Each row below holds a small network's activations on one input, seen along a few directions.
Each table varies a few parts of the input and shows all the possible inputs, shuffled.
A made-up example of a description, with smaller parts first: line(4) and (point or ring(9) or (values(2) and ring(5))).
Shared parts are said once, and a part with two or three values counts as separate values.
(in the rows, 128 means zero)

Other details of the inputs vary at random and push rows far along two fixed directions, the same in every table; ignore that.

Rows:
x1: [ 96 155 175 193 179  99 139 130 118 103 157 124 136]
x2: [120  91 145  80 127  71 129 145 147 130  65 108  58]
x3: [149 113 140 110  88 115 124 120 100 138 115 153 109]
x4: [136 136  78  75 141 152  89 123 128 143 107 142 121]
x5: [131 166 148 249 164 178 155 114  91 126 205 172 174]
x6: [ 50 123 153 135 211  86 108 193 171  97 128  71 132]
x7: [172 116  93  75  70 181 132  93 132 139 123 145 150]
x8: [155 106 137 121  79  96 111 114 106 152 113 153 108]
x9: [136 129 138 103  95 128 149 120 112 139  85 152 129]
x10: [154 122 124  91 102 114 128 151 136 147 119 164  67]
x11: [141 121  94  65  98 136 116 153 169 142 129 124  86]
x12: [126 117 151  94 109 105 141 127 109 133 108 150 120]
x13: [186 146  90 163 120 204 124  97  73 161 127 205 139]
x14: [141 109 138 150 140 140 135 153 132 137 115 155 107]
x15: [126 133 120 132 140 115 147 117 141 112 136  72 142]
x16: [171 116 132  96  88  97 155 113 123 150  93 115  80]
x17: [ 68 162 144 190 199 129 123 143 143 106 195 102 173]
x18: [ 21 147 161 112 185  73 124 155 149  89 111  71 167]
x19: [175 111  78 186 111 216 154  97 132 121 144 122 165]
x20: [ 74 115 148 102 142  48  85 148 147 116 122  73 134]
x21: [152 141 115  88 101 143 121 108 158 136 137 113 108]
x22: [136 139 113 207 129 190 128 103  98  99 183 127 212]
Each input here is: values(2) and (point or line(4) or ring(6)).
The inputs of x5 and x17 match in every part but the values(2) part. If x1 is changed in the same way as x5 into x17, which row does it become?
Answer: x21
Which other rows does x4 become when the values(2) part takes its other values? List them by row number.
Answer: x13

Rows:
x23: [116 133 145 157 134 117 135 129 117 119 147 127 141]
x24: [111 126 135 150 146 119 125 136 116 119 123 125 142]
x25: [120 114 150  45 103  55 117 144 155 140  88 103  58]
x26: [162 120 118 168 109 170 145 108 112 130 134 152 147]
x27: [209 109  62  33  49 184 116 107 165 164 102 144  87]
x28: [130 141 134 142 124 139 134 109 108 128 139 145 150]
x29: [176 128 108 158  92 175 133  95 102 143 146 162 152]
x30: [177 138 103 149 100 191 138 102 107 146 139 179 143]
x31: [ 94 138 125 130 154 123 120 133 144 106 151  87 158]
x32: [110 138 145 163 163 114 133 142 128 120 143 123 123]
x33: [ 81 136 156 138 167  97 129 145 118 113 119 115 143]
x34: [121 131 139 154 147 127 131 141 125 124 142 139 127]
x35: [110 128 112 140 145 145 128 130 146 113 135  99 160]
x36: [ 92 128 153 157 166  95 140 144 127 108 127 103 129]
x37: [112 114 134  37 122  68  96 155 149 146  85 117  59]
The inputs of x30 and x28 match in every part but one. If x27 is changed in the same way as x30 into x28, which row does it become?
Answer: x31
What do these inputs look like to the network?
Answer: values(3) and (point or line(4))
Which other rows does x23 become when the values(3) part takes its other values? List them by row number.
Answer: x26, x34
Which other rows agree with x35 in the values(3) part? List them by row number.
Answer: x24, x26, x33, x36
